A small network was shown many inputs. Here are its activations along a few directions, one row for each input.
Each table varies a few parts of the input and shows all the possible inputs, shuffled.
A made-up example of a description, with smaller parts first: ring(8) and (point or line(11) or (values(3) and line(4))).
Shared parts are said once, and a part with two or three values counts as separate values.
In the rows, 128 means zero.

Other details of the inputs vary at random and push rows far along two fixed directions, the same in every table; ignore that.

Table:
r1: [102  84 109  91 116 137  78 130 194 130  57  79 161 166  88]
r2: [107 119 102 137  94  97 101  80 130 155  87 128 167 169 123]
r3: [144 180 108 204  98  96 150  61  36 157 159 199 143 131 179]
r4: [153 137 179  98 167 148 147 182 160 110 170 109  82  88 129]
r5: [171 156 167 134 163 167 152 179 125 105 182 137  82  74 152]
r6: [130 127 146  94 142 141 130 155 157 119 134 105 115 121 115]
r7: [104  86 111  89 118 135  81 129 192 124  55  80 161 164  87]
r8: [136 141 145 128 158 157 169 163 108 109 178 132  96  90 138]
r9: [148 131 142 129 151 144 154 171 111 102 173 149  90  88 139]
r10: [107 119 103 140  97  95 101  80 129 154  86 127 166 170 121]
r11: [126 171 125 168 106  75 155  68  58 162 167 177 133 137 158]
r12: [ 93  72  89 108 125 159  93 133 175 109  45  80 168 161  83]
r13: [132 117 147 107 139 131 115 146 166 124 116 105 120 125 118]
r14: [127 175 121 166 102  74 159  62  53 163 168 182 136 136 163]
r15: [142 137 166  99 159 142 146 169 148 112 161 109  93 102 121]
r16: [146 127 144 131 154 142 151 172 113 102 170 147  89  91 136]
r17: [126 109 139  91 135 143 108 152 182 122 104  94 128 130 108]
r18: [139 104 128 118 138 177  94 165 177 110  94  95 130 124 113]
r19: [125 136 132 129 124 107 130 109 120 138 129 132 133 137 128]
r20: [105  98  79 156  96 108 102  96 106 135  85 147 162 162 119]
r21: [132 133 141 126 127 116 125 126 135 139 133 125 122 128 133]
r22: [121 121  87 172  97 118  94  77 111 142  72 140 174 165 130]
r23: [129 156 100 184 102  89 160  81  35 143 168 203 130 126 165]
r24: [148 169 163 124 147 119 170 139  99 126 195 146  92  97 148]
r25: [133 137 140 122 128 116 131 123 133 134 135 128 125 126 132]
r26: [138 144 142 126 157 156 172 159 107 105 174 133  98  90 139]
r27: [120 137 128 128 121 109 130 111 117 140 132 129 134 141 125]
r28: [128 103 144  92 138 146 102 159 189 123 103  89 122 128 111]
r29: [138 142 144 126 156 159 172 162 106 110 181 133  98  90 140]
r30: [139  99 144 102 156 170 128 200 159  92 144 114  93  94 115]
r31: [118 118  87 171  94 121  91  81 113 145  74 138 176 166 129]
r32: [ 94 114  73 150  97 119 122  76  99 139  83 136 177 165 122]
r33: [127 137 129 130 116 108 125 107 125 145 125 135 134 136 138]
r34: [128 108 141  94 136 140 106 152 183 121 101  93 126 129 110]
r35: [125 136 136 117 128 121 134 126 127 135 140 124 125 132 126]
Description of these inputs: ring(5) and (values(3) or line(4)).
The inputs of r20 and r16 match in every part but the ring(5) part. If r27 is changed in the same way as r20 into r16, which row does it become?
> r15
Change only the values(3) part in r8. List by row number the other rows that result.
> r20, r31

Table:
r36: [ 84 119  81 178 100 114 123  62  72 165  84 131 168 176 144]
r37: [132 117 177  65 165 122 102 148 206 110 101  53 124 141  78]
r38: [141 113 131 106 111 134  94 170 144 118 129 126 111 135 120]
r39: [124 140  86 166  74 105  84  61  92 165 105 173 175 179 139]
r40: [165 217 194  99 144 101 183 137  96 163 249 146  77 103 155]
r41: [124 139  81 174  85 118 123  57 109 151  80 147 189 147 151]
r42: [ 72 102  73 173  88  88 138  57  82 153 115 158 175 171 127]
r43: [174 186 169 174 166 145 175 145  88 106 199 151  98  74 150]
r44: [155 212 205  95 150  90 202 123 113 145 222 148  75  71 184]
r45: [124 127  96 182  90  59 104  71  80 135  85 168 154 176 128]
r46: [142 161 153 145 167 120 201 144  68  91 220 167  88  85 136]
r47: [121  65 140 103 138 141  82 192 200 114  91  83 105 129 109]
r48: [103 133  70 154  94 117 136  55  78 150  68 140 170 165 153]
r49: [125  86 133  92 160 144 103 180 174  90  89  98 125 120  76]
r50: [ 89 112  63 146  84  94 147  55  93 135  96 164 181 162 133]
r51: [112 110 111  97 127 156 134 156 136 108 147 119 132 133 101]
r52: [160 172 173 178 156 148 179 149  92 137 219 150  94  66 176]
r53: [109  91 130 118 140 129 121 160 148 132 128 120 116 112 115]
r54: [166 163 182 167 159 131 165 149  96 142 223 176  69  76 182]
r55: [147  91 133  84 143 175  90 164 214 105  80  95 122 111 120]
r56: [121  89 120  70 130 163  90 187 177 113 107 101 129 127  82]
r57: [ 97 144  69 157  85 128 112  69  64 156  91 137 171 184 132]
r58: [140  79 130  76 132 147  94 186 206  95  77  91 108 116 117]
r59: [157 161 152 120 150 119 191 152  86 120 205 179  77  57 170]
r60: [105 142  82 178 115 107 127  58  59 135  78 138 166 176 125]
r61: [138 119 126 110 129 196  94 173 187 112 107  83 145 124 101]
r62: [105  95 176  67 143 131 104 156 230 147 100  47 118 142  89]
r63: [150  99 150 111 161 163  85 169 194  93  89  98 120 127  93]
What do these inputs look like to the network?
> values(4) and (point or ring(6))
The inputs of r56 and r53 match in every part but the values(4) part. If r38 is changed in the same way as r56 into r53, which row does it become?
> r47
List by row number the other rows that have the values(4) part in common with r43.
> r37, r45, r46, r49, r60, r63
Start at r50 and move only the ring(6) part, one step at a time. The first step leads to r48. Which rows follow, in order?
> r41, r55, r58, r59

Table:
r64: [134 108 136 108 143 167  97 166 175 112 103  91 128 131 102]
r65: [126 131 103 168  96 104 107  82 101 153 107 157 155 151 146]
r66: [131 140 135 125 137 139 157 142 112 124 167 139 111 106 139]
r67: [138 143 142 144 142 130 151 131 112 123 151 135 113 109 143]
r68: [125 107 167  64 152 135 106 158 223 121  93  58 120 135  95]
r69: [113 141  90 159  92 106 131  71  84 150 114 155 163 154 144]
r70: [144 162 130 162 122 118 138 105  82 138 155 159 126 126 147]
r71: [128 101 162  63 135 127  90 165 223 131  96  75 119 134  98]
r72: [127 142 119 141 119 130 144 116 104 135 144 141 131 125 143]
r73: [102  83  88 121 102 116  85 112 153 129  59 118 163 166 104]
r74: [ 97  90  87 121 107 121  88 108 144 126  60 109 170 176  91]
r75: [127 130 122 145 119 106 139 118  97 134 147 158 120 124 143]
r76: [152 156 165 129 160 140 168 167 102 113 204 145  81  87 140]
r77: [107 127  96 164 105  95 131  71  91 145 106 149 161 154 134]
r78: [141 101 135 107 137 161  93 167 184 112  96 101 124 121 115]
r79: [125 133 127 120 133 134 153 137 110 123 152 137 116 114 134]
r80: [148 148 170 123 171 142 180 172 110 107 197 136  73  75 145]
r81: [112 135  98 164 107  94 136  71  85 143 112 156 158 149 138]
r82: [135 132 124 149 117 117 126 119 111 134 135 149 127 126 144]
r83: [138 134 123 147 116 116 126 118 111 132 133 151 128 125 144]
r84: [119 144  96 169  96  97 120  72  79 146 114 157 161 161 134]
r85: [122 102 122 114 136 148 108 141 168 111  83  95 141 134 108]
r86: [107 132  95 161 106  89 136  70  81 142 108 155 156 153 136]
r87: [161 162 174 129 163 150 166 176 109 109 206 139  76  80 145]
r88: [167 162 177 132 171 155 169 170 119 110 192 135  76  70 155]
r89: [159 146 170 124 159 141 165 178 117 112 203 149  72  73 151]
r90: [121 111 166  44 146 149 107 172 224 127 112  58 118 127  97]
r91: [134 150 142 128 142 133 174 144  92 124 188 150  97  97 148]
r92: [101  93  88 124 105 125  85 106 148 127  61 109 173 175  91]
r93: [106 129  94 157 101  94 123  80  82 144 114 152 157 165 125]
r94: [117 103 110 111 122 161  97 138 171 126  81  94 151 144 110]
r95: [120 138 110 138 115 120 145 106  98 135 139 149 138 130 138]
r96: [128 110 167  57 148 138  94 170 217 125 105  59 119 140  84]
r97: [132 104 140 109 150 167 107 163 182 111  95  86 126 120 110]
r98: [132 133 120 146 117 109 134 114 103 133 141 159 127 124 142]
r99: [133 146 119 142 119 135 135 112 108 138 134 142 135 126 145]
The inputs of r92 and r81 match in every part but one. If r70 is changed in the same way as r92 into r81, which row does it become?
> r88
What do these inputs look like to the network?
> values(4) and (point or (values(2) and line(4)))
List by row number the other rows that have the values(4) part in common with r75.
> r65, r71, r73, r78, r82, r83, r89, r98
Change only the values(2) part in r74. List by row number the other rows that result.
> r93
List by row number the other rows that have the values(4) part in common with r95.
> r66, r69, r72, r79, r90, r91, r94, r99

Table:
r100: [133 190 126 189 103  58 185  46  26 167 189 204 128 125 184]
r101: [153 156 172 113 157 137 166 164 129 120 183 129  81  83 149]
r102: [156 157 172 113 152 146 152 167 130 128 193 134  85  89 144]
r103: [109  74 108  75 119 159  57 147 224 121  35  60 166 170  72]
r104: [118 116 134 115 129 124 118 133 147 131 117 110 128 141 114]
r105: [114 149  96 166  83  78 129  46  82 167 113 164 169 159 153]
r106: [116 145 101 159  89  91 122  64  92 167 121 160 161 158 149]
r107: [146 127 168  92 156 160 135 184 174 114 159 101  94  93 127]
r108: [174 180 197 115 169 150 180 187 108 122 240 147  51  61 163]
r109: [171 136 154 156 160 163 148 177 117  99 168 152  83  69 159]
r110: [ 99  90  72 147 122 180 114 126 128 110  73 108 167 147 110]
r111: [116 131 128 136 122 102 131 105 113 143 132 135 135 140 126]
r112: [ 92  68 106  92 120 134  75 129 202 126  42  71 167 169  81]
r113: [117 172 107 184  94  52 151  36  33 168 150 186 150 158 156]
r114: [142 126 168  94 160 154 138 183 172 114 156 100  94  94 123]
r115: [116 108  86 147 108 116 128 120  85 117 123 166 139 139 123]
r116: [130 122 106 148 125 125 158 136  79 112 158 176 111 103 148]
r117: [151 133 178  82 170 161 141 194 180 101 158  94  87  87 116]
r118: [171 180 200 113 179 136 195 178 111 108 236 145  54  59 156]
r119: [111 106 112 113 114 120  92 113 164 134  76  98 160 163  97]
r120: [139 121 168  92 162 152 141 184 168 110 156  99  88  99 123]
r121: [ 93  60 112  79 127 145  65 149 215 119  36  57 159 171  68]
r122: [105 142  65 206  73  67 149  50   6 155 150 224 155 153 160]
r123: [123 138 127 135 120 102 130 103 111 139 129 134 133 146 127]
r124: [118 157  97 163  84  80 123  46  79 166 114 167 170 165 147]
r125: [125 177 101 185  81  67 151  32  43 179 147 195 158 148 176]
r126: [169 177 200 119 174 140 187 185 111 119 241 144  53  58 156]
r127: [107 136  64 187 105 140 140  70  56 125 100 158 176 152 136]
r128: [138 202 127 189 101  58 176  47  20 167 189 203 130 130 180]
r129: [ 90  54  58 115 122 197  70 144 183  93   8  64 194 176  66]
r130: [133  93  98 157 119 147  79 132 144 112  67 125 154 148 111]
r131: [114 106 111 110 109 126  87 113 167 134  75  98 162 163 100]
r132: [128 123  84 205  93 107 101  78  74 143  98 176 162 154 146]
r133: [104  81 107  91 116 138  68 133 200 124  40  69 166 174  77]
r134: [110 139 107 155 103  79 137  62  89 155 115 154 155 152 141]
r135: [148 125 177  81 172 158 140 196 179  99 160  91  84  94 109]
r136: [120 135 127 133 123  99 130 101 112 138 128 134 137 143 122]
r137: [114 145 105 161  89  86 120  63  89 164 122 157 162 161 141]
r138: [115 112 132 114 133 122 121 132 147 130 115 109 128 136 118]
r139: [146 125 177  85 167 162 135 201 176 108 160  92  83  93 116]
r140: [139 121 168  92 162 152 142 182 172 110 157 100  91  97 121]
r141: [174 179 197 114 170 145 190 181 112 116 232 144  53  53 170]
r142: [153 157 175 110 162 132 165 163 126 113 186 130  80  90 140]
r143: [146 129 170  92 156 160 130 188 167 114 159  99  91  99 122]
r144: [119 116 134 115 130 123 120 131 150 131 120 112 130 139 113]
r145: [142 126 168  93 160 155 137 186 170 114 154  98  91  96 124]
r146: [110  93  85 134 136 192 124 143 139  97  77 101 154 129 111]
r147: [127 117 126 101 124 141  97 138 165 129  97 100 138 146 108]
r148: [154 129 172  79 164 172 137 197 181 108 153  97  84  85 129]
r149: [135 109 132 119 172 216 146 204 143  82 143  99 103  90 112]
r150: [130 129 133 110 125 130 114 129 150 126 112 111 134 135 121]
r151: [140 157 146 136 132 110 159 118 106 139 165 147 113 107 153]
r152: [116  55  80 130 114 164  43 139 197 101   4  88 179 168  84]
r153: [111 110 119 111 124 115 107 114 151 128  86 105 148 154 106]
r154: [116 155  98 165  83  76 124  44  79 163 114 164 171 165 146]
r155: [114 104 128 103 133 127 116 132 162 124  94  99 134 137 111]
r156: [104  68 107  78 117 161  58 150 224 126  35  60 163 167  83]
r157: [122 154 104 154  92  90 121  63  88 159 115 158 159 160 145]
r158: [168 173 197 114 177 138 198 180 110 112 231 144  49  56 164]
r159: [187 157 180 161 177 168 171 200  99  97 223 166  50  43 173]
r160: [102  67 109  80 117 157  61 150 223 122  37  58 163 166  82]
r161: [111 102  85 151 106 119 130 122  90 122 128 167 135 131 134]
r162: [101 115  54 177  77  82 122  61  52 137  99 191 174 167 135]
r163: [106 102 114 108 121 117  99 111 162 127  74 100 157 159  98]
r164: [125 180 104 187  81  60 144  33  35 173 151 189 156 159 165]
What do these inputs look like to the network?
> ring(5) and (values(3) or (values(2) and line(5)))
The inputs of r161 and r162 match in every part but the ring(5) part. If r159 is changed in the same way as r161 into r162, which row does it become?
> r152
The inputs of r138 and r121 match in every part but the ring(5) part. If r114 is changed in the same way as r138 into r121, which row does it become?
> r126
List by row number the other rows that have the ring(5) part in common with r105.
> r100, r101, r109, r116, r125, r134, r141, r146, r148, r151, r155, r158
Change only the values(3) part in r115. List by row number the other rows that result.
> r129, r130
Start at r112 and move only the line(5) part, one step at a time. The first step leads to r140. Which rows follow, in order?
> r114, r107, r106
Change only the values(3) part in r132. List by row number the other rows that result.
> r122, r149
